These are the activations of a small neural network, seen along a few directions. Each row is one input.
Each table varies a few parts of the input and shows all the possible inputs, shuffled.
Descriptions start from the smaller parts, as in this example, which fits no table here: one of 4 places along a line, together with either a single point or one of 11 places along a line or (one of 2 separate values, together with one of 8 places around a ring).
Shared parts are said once, and a part with two or three values counts as separate values.

Other details of the inputs shift rows strongly along two fixed directions, in all tables alike. That doesn't count.

Table:
row 1: [  9  31  18   6 -13   5  36  39 -18 -11  -1  -4  24]
row 2: [  6  11  -9  10   0   7 -18   1  23 -20  14  15   0]
row 3: [-10 -27  24   0 -21  21 -30 -23  34  39  30 -18 -42]
row 4: [  8 -31  54  -4 -24 -19  -9 -59   1  17  10  -4 -49]
row 5: [ -1  18  18   3 -15   6  28  36 -13  -6   0  -6  28]
row 6: [ -3  11 -26  15  -5   7 -12  23  26 -15  12   4  -2]
row 7: [ 11  27  -4  14   9  12   4  11   7  -1  10 -11   6]
row 8: [  7  14  18  13  -6 -21  20 -14  -4 -30 -20  19  10]
row 9: [  8 -16  28 -12  -7  16 -39 -45   9  23  27 -27 -45]
row 10: [-46 -85 -30 -71  54   3  -9 -22 -25  81 -43  24  26]
row 11: [  7  12  20  12 -11 -15  14 -10  -1 -25 -18  16   5]
row 12: [  2  23 -24  20   4  10   2  30  12   0  12 -15  -3]
row 13: [-36 -18 -65 -31  77  -9 -23 -18 -11   7 -47  60  61]
row 14: [ 19  33   8  -1 -16   6  35  31 -11   1   1   0  36]
row 15: [  7 -33  54  -7 -23 -14 -12 -57   8  13   7  -5 -48]
row 16: [ -5 -30  21  -2 -21  19 -37 -25  38  28  31  -9 -43]
row 17: [ -1  15   2   9 -17   3  34  46 -16 -17   2 -16  19]
row 18: [  2  19   5  13 -14   1  30  50 -17 -15   1 -19  18]
row 19: [-12 -34   6   2 -22  19 -35 -14  34  35  30 -25 -49]
row 20: [ 1 26 -8 15  6 12  4 18 13  7 10 -5  5]
row 21: [  5 -29   8  -3  -6  20 -33 -22  16  37  30 -39 -52]
row 22: [ 11  18   3  17  -3 -33  26  -3  -9 -44 -16  10  -2]
row 23: [-38 -17 -48 -51  72  -7  25  23 -39  36 -66  56  94]
row 24: [  7   7 -26  12  -2   5 -23  10  22 -27  16  10  -6]
row 25: [ 11  24 -24   8   7   2 -23  -5  -6 -23   9  -6  -5]
row 26: [  5 -40  40  -4 -21 -24  -9 -57  -2  11   8 -11 -60]
row 27: [ 11  25 -16   4   7   5 -14   2  -6 -18  11 -18  -7]
row 28: [  8  12   2  18  -4 -27  24  -5  -7 -43 -21  12   3]
row 29: [ 10  25  -9   5   9   5 -19 -14  -4 -17   6   3   3]
row 30: [ 10  12   4  19 -11 -21  19   0  -2 -40 -19   9  -1]
row 31: [  9  29   0  14 -16   2  43  50 -20 -22   1 -15  16]
row 32: [ 21  32 -13   7 -19   0  42  43 -14 -11   4 -12  29]
row 33: [ 10  16 -33  15   2   1 -23   1   9 -30  12   6  -2]
row 34: [-54 -78   0 -64  51   3 -18 -21 -24  79 -41  24  33]
Each input here is: one of 2 separate values, together with either one of 4 places along a line or one of 5 places along a line or one of 8 places around a ring.
Changing only the choice among 2 separate values turns row 28 into row 8. The same change can be made to row 12. Which row results?
> row 20
Which other rows does row 32 become when the place on the line of 5 takes its other values? List them by row number.
> row 10, row 17, row 18, row 31
Which other rows does row 24 become when the place on the ring of 8 takes its other values? List them by row number.
> row 6, row 12, row 19, row 21, row 25, row 27, row 33
Which other rows does row 18 become when the choice among 2 separate values takes its other values? List them by row number.
> row 34

Table:
row 35: [ 11  33   3  22  -8 -11  25  12   2 -27  -6   8  12]
row 36: [ -4   3 -17 -10  18   2  -3   0  -2  -7 -12  15  23]
row 37: [-15  17 -38   5  29  -6  18  28   0  -8 -27  25  44]
row 38: [-11  -9 -12  -7  13  -8   6   6  -7  -8 -19  19  18]
row 39: [  1 -23   7 -15   7   2 -27 -41  -5  25   5  -9 -26]
row 40: [-10 -26 -18 -26  25   5 -24 -22 -10  19 -13  11   7]
row 41: [ -8  25 -26   9  26   2   9  27  -1 -10 -13  12  33]
row 42: [-19 -13  -7 -17  35  -8  -8 -21  -9  16 -23  20  17]
row 43: [-16 -37   7 -25  15   8 -27 -28   1  28  -8  10  -4]
row 44: [ 15  14   8  15 -18  13  -7   2  17  -3  26 -22 -24]
row 45: [-20 -23 -22 -25  29   2 -16 -12   0  21 -11  20  18]
row 46: [ -7 -30   5 -10  -8  -2 -14 -12   4  14   7  -7 -22]
row 47: [ 28  40  18  26 -25   0   8   2   8 -31  23 -18 -17]
row 48: [-23 -35 -14 -16  22   1 -11  -9   2  28 -12   5  -3]
row 49: [-10 -44  16 -19  -5   5 -20 -30  11  29  -5   6 -16]
row 50: [ -3  20  -8   6   5   0   3  17   1 -11   1  10  20]
row 51: [ -8 -30  18  -6 -17   2 -16 -15  10  18  14  -9 -30]
row 52: [-15 -45  -5 -24  14  -3 -16 -22  -6  19 -14   8  -7]
row 53: [ 16  15   6   9 -21   8 -13  -1   4  -7  27 -16 -19]
row 54: [ 12  11  21  17 -21  -9  10  -4   4 -16  11 -11 -22]
row 55: [  5  21  11  -1 -11  -2  41  30 -32  -7 -13 -14  28]
row 56: [ 29  17  33  29 -44  -3   8  -2   7 -24  29 -32 -44]
row 57: [ 24  30  23  34 -49   3  12  19  20 -24  29 -16 -19]
row 58: [  7  61 -15   8  18 -17  77  71 -37 -32 -35  27  86]
row 59: [ 27  16  19  21 -34  17 -15  -2  16  -3  40 -38 -46]
row 60: [ -5  -7 -13   1   6  -2   1   7   0   0  -3  -6  -7]
What is each input in this table made of?
> either one of 2 separate values or (one of 4 places along a line, together with one of 6 places along a line)
What sort of input is row 60?
> one of 4 places along a line, together with one of 6 places along a line
